A small network was trained on invented records. Each row is its activation on one of them, seen along a few directions.
Here are examples, each followed by its value of one field, S.
Records without S are marked missing.
The largest differences between rows may come from other fields.
(in the rows, 500 means zero)
Strong random noise was added to every row along 2 fixed directions; ignore it. To show where, here is one row again and again, with new noise each time:
472, 616, 610, 484, 261, 536, 620, 548, 473, 629, 510, 552, 348, 633
704, 471, 331, 409, 649, 400, 223, 482, 573, 296, 467, 288, 611, 599
504, 616, 628, 431, 238, 527, 538, 572, 513, 477, 530, 488, 346, 705
532, 556, 477, 512, 445, 491, 548, 496, 470, 659, 471, 515, 457, 540

440, 501, 608, 423, 469, 531, 545, 543, 579, 299, 530, 504, 393, 467 | s7
587, 530, 415, 462, 544, 569, 466, 477, 523, 549, 512, 492, 469, 465 | s8
504, 402, 561, 448, 442, 432, 327, 565, 535, 178, 554, 403, 549, 613 | s4
481, 401, 396, 547, 786, 454, 531, 485, 526, 447, 466, 534, 547, 246 | s3
526, 421, 459, 576, 478, 306, 320, 479, 462, 557, 431, 395, 678, 608 | missing
422, 398, 427, 548, 748, 498, 610, 483, 513, 529, 458, 580, 513, 215 | s3
419, 492, 630, 564, 250, 361, 417, 560, 479, 572, 501, 472, 548, 694 | s8
494, 491, 414, 571, 599, 471, 621, 426, 462, 779, 454, 579, 521, 346 | s6
686, 417, 325, 389, 741, 382, 209, 458, 615, 200, 487, 283, 644, 515 | s6
521, 533, 459, 453, 556, 565, 527, 486, 525, 499, 539, 454, 494, 512 | s5
381, 425, 638, 538, 335, 361, 409, 596, 514, 370, 516, 459, 543, 638 | s1
386, 583, 673, 437, 372, 680, 719, 552, 513, 438, 575, 682, 284, 514 | s4
377, 394, 531, 636, 543, 375, 559, 489, 422, 669, 444, 583, 618, 365 | s2
369, 412, 498, 638, 484, 416, 522, 510, 455, 617, 469, 587, 594, 434 | s1
572, 455, 426, 406, 705, 577, 469, 487, 552, 280, 524, 492, 479, 328 | s2
401, 594, 668, 384, 424, 634, 612, 553, 554, 240, 605, 513, 320, 499 | s7
544, 415, 477, 507, 552, 422, 318, 482, 507, 366, 503, 417, 621, 500 | s9
397, 435, 547, 632, 465, 368, 523, 484, 431, 702, 450, 559, 608, 448 | s9
612, 527, 350, 436, 697, 518, 391, 442, 506, 414, 495, 378, 569, 476 | missing
547, 533, 463, 455, 526, 563, 496, 471, 534, 479, 531, 531, 467, 565 | s5

Which value of S does each new row have?
436, 457, 580, 589, 339, 341, 450, 497, 470, 610, 487, 476, 587, 620 | s6
392, 443, 631, 503, 387, 452, 470, 562, 518, 294, 521, 528, 521, 537 | s2
469, 506, 554, 398, 484, 584, 504, 558, 604, 204, 547, 506, 390, 481 | s3
635, 504, 323, 471, 702, 518, 428, 436, 506, 551, 497, 401, 621, 477 | s5
545, 550, 523, 429, 402, 484, 451, 538, 526, 429, 499, 439, 440, 629 | missing
546, 320, 206, 733, 827, 243, 340, 365, 400, 918, 353, 467, 874, 303 | s8
546, 431, 556, 453, 419, 316, 198, 545, 566, 223, 507, 310, 645, 706 | s9
653, 565, 434, 421, 499, 535, 386, 496, 558, 350, 496, 422, 486, 602 | missing
479, 506, 576, 431, 494, 487, 483, 539, 576, 275, 535, 477, 422, 489 | s7
414, 474, 533, 481, 588, 644, 680, 518, 518, 440, 534, 624, 354, 274 | s3
